Each row below holds a small network's activations on one input, seen along a few directions.
Each table varies a few parts of the input and shows all the possible inputs, shuffled.
A made-up example of a description, with smaller parts first: one of 4 places along a line, together with either a single point or one of 11 places along a line or (one of 3 separate values, together with one of 8 places around a ring).
Shared parts are said once, and a part with two or three values counts as separate values.

Table:
r1: [ 10  10  29  -2 -16  12  -8  -8  10   0  15  25  -8   5  15   3   6  -3]
r2: [  6  16 -11 -21 -14  14  22  -5  10 -17  -2   7 -17  17   2 -10  -2 -15]
r3: [ -2  -8  24  22   0 -10 -17 -13   3   3   9  13   1  -4   5   8  11  17]
r4: [  8  -1  19  18  -1  -1 -10  -7  11  -5  16  -1  -5 -10  11  11   9   9]
r5: [  1  20 -36 -20  -7  27  25   4   8  -8  -4  13 -15  17  21 -12 -20 -14]
r6: [ -3   7 -55 -11   9   3  12  -5   5  -8   5 -35  -6   0   5   3  -7 -11]
r7: [-11 -12  10   1  15  10  10  36  -2  17  -6  -7  18   4   0   2  13   1]
r8: [ -1  16 -41  -6   4  10  27   0   4 -17   3 -12   1   6   9 -10 -21  -6]
r9: [ 13   2  19  18 -12   0  -7  -9   5  -4  17   0   6 -10   6   5  -3   6]
r10: [-11 -18  22  10   7 -26 -20   7 -17  11 -20  27  11  -9 -18   1   7  13]
r11: [  4   0  35   3 -21   1 -15 -13   3  10   4  37  -1   7   8   3   3   7]
r12: [  0   8 -42  -9  11   9  23   3  16 -18  -4 -12  -6   3  13  -5 -13  -2]
r13: [  5  22 -33 -25  -4  21  23   6  15 -12  -8  13 -13  19  18 -10 -13 -14]
r14: [-12 -24  18  15   4 -26 -34  -7 -12  24  -3   1   4  -8 -14   7   7  12]
r15: [  6  16 -44  -1   6  12  25   2   3 -15  -1 -14   2   5  16 -17 -23 -14]
r16: [ -1  -2 -31  -8   6  -1   8 -12  11 -13   4 -37 -14  -2 -10   5   5  -7]
r17: [  7  12   8  -4   8  11  12  -3  11 -17  10 -12 -13 -10  -8   3   4   4]
r18: [ -6 -15  18  15   4 -15 -26 -20   1  14  14  -6   2  -9  -1  16  11  10]
r19: [ 12   9   1  -8  -4   4  10  -5   3 -18   8 -22 -10 -12  -7   6   0   4]
r20: [ -1 -18  22  17  -8 -25 -21  -1 -18  16  -6  16  12  -6  -9  -2   1  14]
r21: [  6   6 -49  -6  12  14  22   4  14 -14  -4 -10  -7   2  17  -6 -13  -4]
r22: [ -7 -10  23  15  -3 -27 -17   6 -28  11 -20  23  17  -7 -22  -1  -5   8]
r23: [ -1  -3  31   1 -23 -10 -22  -5 -25  18  -9  40   5  11  -6  -6  -2   6]
r24: [ 11   9 -18  -4   5   4  23  -4  13 -21  -1 -14  -7   2  -4  -6  -1  -9]
r25: [  8  -1 -20  -7  12   5  21  -2  20 -20  -3 -13 -16   1  -3   6   3  -1]
r26: [  5  -8  10  10   7  -3 -23 -15  14   1  19 -17  -2 -13   6  11  16   2]
r27: [  2  -7  28  22  -4 -10 -13 -11   7   8   7  17   8  -7   2   5   1  14]
r28: [ 14  22  12 -23 -23  17  12  -5  -2 -13   5   1 -17   3  -3   2  -5  -6]
r29: [-15 -21  15   8  14 -30 -35   1 -20  15 -18   7   7  -8 -22   6  13   7]
r30: [ -3   3 -52  -8  16   7  13  -2  10  -3   2 -33  -8  -2  12  -1 -15 -15]
r31: [  3   5  -5 -11   3  -1  -2 -12   3 -11  17 -40 -12 -14 -10   5   9  -5]
r32: [-12   3  17 -14 -12  23  13  32 -17  20  -9  11  17  20   3 -11   4 -11]
r33: [ -4  -4  35  -5  -9 -16 -19   9 -23  16 -26  47   4   7 -11  -3   4  -1]
r34: [-19 -13   0  -1  11   6  -1  26 -14  21   1 -32  21   3  -8   1  14  -8]
r35: [ -2 -16  29  19   1 -20 -21   0  -9  15  -8  25  12  -4 -11  -3  -3  15]
r36: [-10  -5  11   4   6  12  12  32 -11  15  -5  -6  27   6  -4  -6   6  -3]
What is each input in this table made of?
Answer: one of 4 places along a line, together with either a single point or one of 8 places along a line
Changing only the place on the line of 4 turns r17 into r19. The same change can be made to r35. Which row results?
Answer: r20
Which other rows does r16 become when the place on the line of 4 takes its other values? List them by row number.
Answer: r2, r24, r25

Table:
r37: [ 15   1  48  10 -24 -10 -18  -7 -11  -4  13  30   8  -4   0  -6   5   5]
r38: [ -5   0 -28  -5  24   0   9   6  -2 -10  -3 -26   2 -16 -12   4   4  -2]
r39: [ -6  15 -18 -23   6  15  21  18  -1 -13 -14   8   1  11  -7  -8 -10  -2]
r40: [-12 -20   6  28   8 -36 -22  -7  -9   4  -8  22   0  -6  -7   5   1  17]
r41: [ -1 -25   6  16   8 -40 -24 -13  -9   4 -18  11   4 -15 -26   7   6   9]
r42: [  1  10 -24  -5  -9   8  14   2  -3   1  -6   3  -5  11   9  -9 -17 -14]
r43: [ -2   7 -28   1   1   1   5  -6   3  -1   2  -9  11   4  17 -12 -13 -12]
r44: [ -4  -1 -12   6  12  13  14   7  20 -10   6 -28   0  -6   1  -1   1   4]
r45: [  2   5  -9  10  15  23  18   6  19  -3   7 -13   2  -2  14  -5  -3   3]
r46: [ -8 -14  36  12   4  -6 -18  14 -17  33  -1   6  28   7  11  -5  18  -3]
r47: [ -1   7 -20  -8   6  19  17  18   0  -9  -8   2   5   5   7 -15 -13  -5]
r48: [  1   2 -23  -4  -1   4  -7 -18   6  -7   8 -22 -11   3  13  -1   0  -6]
r49: [  6  -2 -10  -1  20   3  14   9  17 -14   3 -33  -8 -16 -13   5   6  -1]
r50: [-18 -14  29  10   9 -18 -23  20 -19  29   6  -2  20   1  -3   7  25   4]
r51: [ 13   0 -13 -10   3  -2   9  -7  20 -12  10 -32 -15 -11  -8  17  10  -2]
r52: [ 11  -7  41  11  -9 -19 -29 -20 -16  -2  12  -7   6 -20 -24  21   8   8]
r53: [  9  10  -7   1   4  15  13 -11  20  -8  13 -11  -5   2  24   4   2  -4]
r54: [ -2 -13   8  27   7 -32 -22  -4  -1  11 -10  33   9  -5   9  -6  -3  16]
r55: [-14 -10  42 -11 -10   7  -7  20 -24  29 -19  20   8  15 -15  -5   9  -3]
r56: [  4  13  -3 -24 -11  21  24  -4  18 -11   0   5 -17   9   2   2  -1  -4]
r57: [ -3   4 -31   3   2  -5   3  -3  -3  -1   0 -23  -3   4   3   0  -8  -8]
r58: [  2   5  -9   0   5   9   9 -13  17 -12  12 -24 -12  -2  12  11   7  -1]
r59: [  1  -8  39  25 -14 -19 -21 -17 -17  -2  24   5   2 -10  -9  11  12  15]
r60: [  7  -2 -27 -13  -2  -1  -7 -21   8  -6   4 -29 -11  -7  -5   7   5  -7]
r61: [ -4   4 -34 -10   8  -7  -3  -7  -1  -2  -3 -28  -2 -10 -13   5  -3  -7]
r62: [  8   4 -23  -4  -6   7  -2 -16  11  -3  13  -8  -2   7  23  -7  -5  -5]
r63: [  0  13  -1 -14   4  20  31  15  15 -11  -7   4 -13   9  -5  -4  -7  -3]
r64: [-10 -14  35   4  -7   8 -13  25 -23  31  -4  20  12  12  -4  -3   7   1]
r65: [-15 -23  28   2  10 -18 -21  15 -22  30   4  -9  15 -10 -25  13  24  -1]
r66: [-11   0 -27   1  18   5  10   7  -2  -6   3 -22   4  -1   2  -1  -4   9]
r67: [  5   8  48  -5 -25  -5 -12  -8 -15   1   7  34   0  -2 -15  10  -4  12]
r68: [ -3   4 -24   4  16   8  17   8   1  -7   1  -7  14  -2  17 -10  -4   0]
r69: [ -6  18 -21 -23  -5  11  12   2  -3  -5 -16   7  -7  11  -3 -13 -15 -15]
r70: [ -3  -8  17   1  -6 -20 -10  -1  -9   4 -30  47  -2   6 -18  -5  -7   8]
r71: [ -2  -8   9  16  -5 -19 -19   4  -7   8 -21  45   2   0   2   8 -15  17]
r72: [  3  14 -16 -26 -15  16  11 -14   5  -6 -10   9 -18  10   7  -6  -3 -12]
r73: [  5   7  -7  -1  -1  26  24  15  19 -11  -4  -1   1   2   7  -6  -5  -5]
r74: [ 12  11  -4  -9  -6  16  19   4  17 -10  12   4 -18   7  15   3  -5  -3]
r75: [ 13   8 -17 -12 -16  14   5  -6   6  -4   1   3 -17  12  16  -8 -11 -12]
r76: [ 14  -1  42  22 -15 -14 -23 -15  -9   4  22  16  15  -4   3  -2   7  10]
Changing only one part turns r47 into r39. The same change can be made to r71. Which row results?
Answer: r70
What is each input in this table made of?
Answer: one of 5 places along a line, together with either one of 3 separate values or one of 5 places around a ring
List by row number the other rows that have the place on the line of 5 in common with r54.
Answer: r43, r45, r46, r53, r62, r68, r76
Which other rows does r75 become when the place on the line of 5 takes its other values? List them by row number.
Answer: r48, r60, r62, r72
A walk changes only the place on the ring of 5. It starts at r48 and steps to r58. List the rest of the walk in order.
Answer: r44, r66, r57
List by row number the other rows that have the place on the line of 5 in common with r51.
Answer: r38, r41, r49, r52, r60, r61, r65
